Each row below holds a small network's activations on one input, seen along a few directions.
Each table varies a few parts of the input and shows all the possible inputs, shuffled.
A made-up example of a description, with smaller parts first: ring(8) and (point or line(11) or (values(3) and line(4))).
Shared parts are said once, and a part with two or three values counts as separate values.

Other details of the inputs shift rows strongly along two fixed directions, in all tables alike. That doesn't count.
These rows show it; all are for the same input, with only those details redrawn:
[ 15  46 -32   0  31  -7  25 -26   8 -14  53  22 -11  -6]
[  2 -14 -16 -24  22   1   8  32  20   0 -20  12 -19  -3]
[-35  16   6  15  -6 -10 -18 -35 -25 -16  32  -7  37  -7]
[-33 -25  10  -8  -4  -2 -21  14  -7  -4 -22  -8  19  -4]
[-39 -19  13  -1  -8  -5 -24   1 -15  -7 -11 -11  29  -5]

A family of inputs:
row 1: [ -2 -11  -1 -19  10   6  11   2  -3  -2  -2   8  -2   0]
row 2: [-28 -26  15   5  -5 -14 -19  13  -3  -4 -24 -22  11  -6]
row 3: [-10  17  21  37 -28  -7 -16 -39 -28 -11  27 -18  28  -4]
row 4: [ -4  -5  -5  -3  14 -10   4  10   6  -3  -5  -5  -8  -2]
row 5: [-2 21  3 -6  1  9 -9 10 20 19 -8  9  6 -1]
row 6: [  0 -18 -18 -33  24   8   9  27  15   1 -18  16 -17  -3]
row 7: [-18 -36  22 -11  -5   7  -6   3 -15   4 -22 -12  18   2]
row 8: [  1   3  -8   2  -2  -7  -7   8   3  -6 -10   2 -15   4]
row 9: [-34  10   8   7  -2  -3 -11 -42 -31 -14  31  -6  35  -1]
row 10: [-16  10  21  32 -12 -19  -7 -41 -23 -11  32 -27  30  -8]
row 11: [ 21  47 -25   4  21 -10  31 -28   8 -11  50  15 -15  -3]
row 12: [ 32 -19  -8   0   0   6   9  27  18  16 -22   1 -29   6]
row 13: [ 26 -13  -5  -7   2  -1  10  27  16   5 -26   3 -32   6]
row 14: [ -8 -37  21  19 -14  -8 -13   8   0  11 -17 -31  12  -8]
row 15: [-12 -31  26  10 -11  -2  -7  12  -7   4 -21 -26  15  -8]
row 16: [-13 -20  17   0 -26   2 -19   7 -12   3 -29 -11  10   9]
row 17: [-24  14  16  24 -12 -17  -9 -36 -26 -14  31 -17  30  -6]
row 18: [-30 -21  23   1 -14  -3 -15  -3 -19  -5 -12 -13  25  -1]
row 19: [  8  -6 -18 -23   8   7   0  31  15  -1 -25  21 -25   7]
row 20: [ 33 -19  -8   3  -1   3   7  27  21  15 -23  -1 -31   3]
row 21: [-33 -10  12  11 -26 -10 -37   1 -15 -10 -16 -12  19  -1]
row 22: [ 28 -16 -12  -5  -2   9   8  25  20  17 -24   4 -27   7]
row 23: [ 35  46 -20   7  12   2  28 -33  -3  -8  46  21 -17  10]
row 24: [ 30 -19  -8  -7   1  14  10  24  15  16 -22   8 -25  10]
row 25: [ 28  50 -24   2  10   0  25 -30  -3 -13  46  28 -19   9]
row 26: [  2   5  -5  -7 -11   1  -2   6   0  -3 -10   9 -11   8]
row 27: [-37 -18  13   6 -10 -13 -26   4 -11  -8 -12 -19  24  -8]
row 28: [ 27 -26  -5  -1  13   0  17  27  23  17 -16  -9 -24  -4]
row 29: [-28 -17  19  -7 -27   9 -23  -9 -29  -6 -15   0  22  10]
row 30: [-24 -21  24   7 -15  -6 -14  -5 -14   1 -14 -23  25  -1]
row 31: [ 25 -27  -5  -8  14   8  18  25  20  18 -16  -1 -20   0]
row 32: [ 10  -8 -15 -21   9   8   5  28  12   1 -27  17 -28  12]
row 33: [-22 -28  21   5 -12 -13 -14  13  -4  -3 -23 -21  10  -7]
row 34: [-12  18  17  29 -25  -9 -15 -42 -33 -11  27 -14  27   5]
row 35: [ 20  55 -34   4  14  -5  18 -28   4 -12  44  23 -21   8]
row 36: [-7 -5 -5 -9 15 -1  5  7  3 -3 -4  2 -4  1]
row 37: [ 27   5   8 -11   4  21   9  33  35  31 -25   8  -9  -6]
row 38: [ 18  49 -36  -9  18   5  17 -30  -2 -15  48  35 -16   5]
row 39: [-31 -24  11   3  -6 -15 -24  16  -1  -5 -22 -19  14 -11]
row 40: [-34  18   7  18  -8 -14 -15 -37 -22 -13  28 -15  32  -3]
row 41: [ 13   1   1   2 -10   8   4   6   2   3  -9   1  -8   3]
row 42: [-13  10  23  36 -14 -13  -6 -38 -21 -10  33 -28  31 -13]
row 43: [-11  -5  31   1 -20  11 -21  11   6  25 -27  -9  27  -2]
row 44: [ 16   9   2 -20   4  14   4  33  34  25 -26  17 -12  -1]
row 45: [ 40  35 -25   7  11  12  27 -37  -2   2  50  21 -16   8]
row 46: [ 24  51 -30   9  16  -9  19 -26   2 -13  45  19 -23   6]
row 47: [-16  10  20  28 -10 -15  -6 -40 -26  -9  32 -23  31  -4]
row 48: [-12 -28  21  -6 -21  18 -14   4 -20   3 -25  -5  15   6]
row 49: [  8 -12 -16 -31  11  14   6  23   7   1 -25  21 -26  13]
row 50: [ 13 -21  -1  -5   8  11  12  -2   2  13   2  -2  -1  -1]
row 51: [ 23 -23  -9  -6  11   4  16  26  26  19 -18  -5 -21  -2]
row 52: [ 26 -13  -3 -13   3  16  14  27  12   7 -25  11 -25   6]
row 53: [ 32  43 -19  12  22  -3  36 -29   9  -5  51   7 -13  -8]
row 54: [ -4 -11  28  11 -24  15 -23   9  11  35 -21 -14  29  -5]
row 55: [  7  12  -8 -21   9  12  -6  37  38  23 -25  19 -10  -5]
row 56: [-37  19   3  16  -9 -15 -20 -33 -19 -15  29 -11  35  -8]
row 57: [  6  -2 -22 -21   4   3  -3  32  20   0 -26  18 -26   5]
row 58: [ 34  39 -15  10  25   2  39 -30   4  -6  53  11 -11  -6]
row 59: [  2 -14 -16 -24  22   1   8  32  20   0 -20  12 -19  -3]
row 60: [ 22  53 -34   7  15  -9  14 -23   5 -15  47  23 -21   1]
row 61: [-21 -30  27   0 -11  11  -9  -7 -22   2 -10 -17  29  -5]
row 62: [ 18  -8  -9 -14   1   1   8  30  13   1 -26  12 -31   8]
row 63: [ 17  -2   4   7  -7   4   5   8   0   1  -8  -2 -11   2]
row 64: [-17  10  20  21  -9  -7  -4 -43 -29  -9  33 -16  35  -1]
row 65: [-20 -21  23  -3 -25  10 -19 -12 -30  -1 -15  -7  23  11]
row 66: [-24 -12  21  13 -31  -9 -27  -3 -20  -8 -16 -13  16   2]
Q: Changing only one part turns row 59 into row 64. The same change can be made to row 27. Which row results?
A: row 47
Q: Changing only one part turns row 33 into row 14. The same change can be made to row 25. Which row results?
A: row 24
Q: What is each input in this table made of?
A: line(6) and (point or (values(2) and line(5)))
Q: Change only the values(2) part in row 63. List by row number the other rows that result.
A: row 15
Q: Change only the line(6) part in row 35. List by row number the other rows that result.
A: row 16, row 22, row 26, row 41, row 57
Q: List by row number the other rows that have the line(6) part in common with row 49.
A: row 2, row 4, row 5, row 8, row 9, row 32, row 35, row 36, row 40, row 46
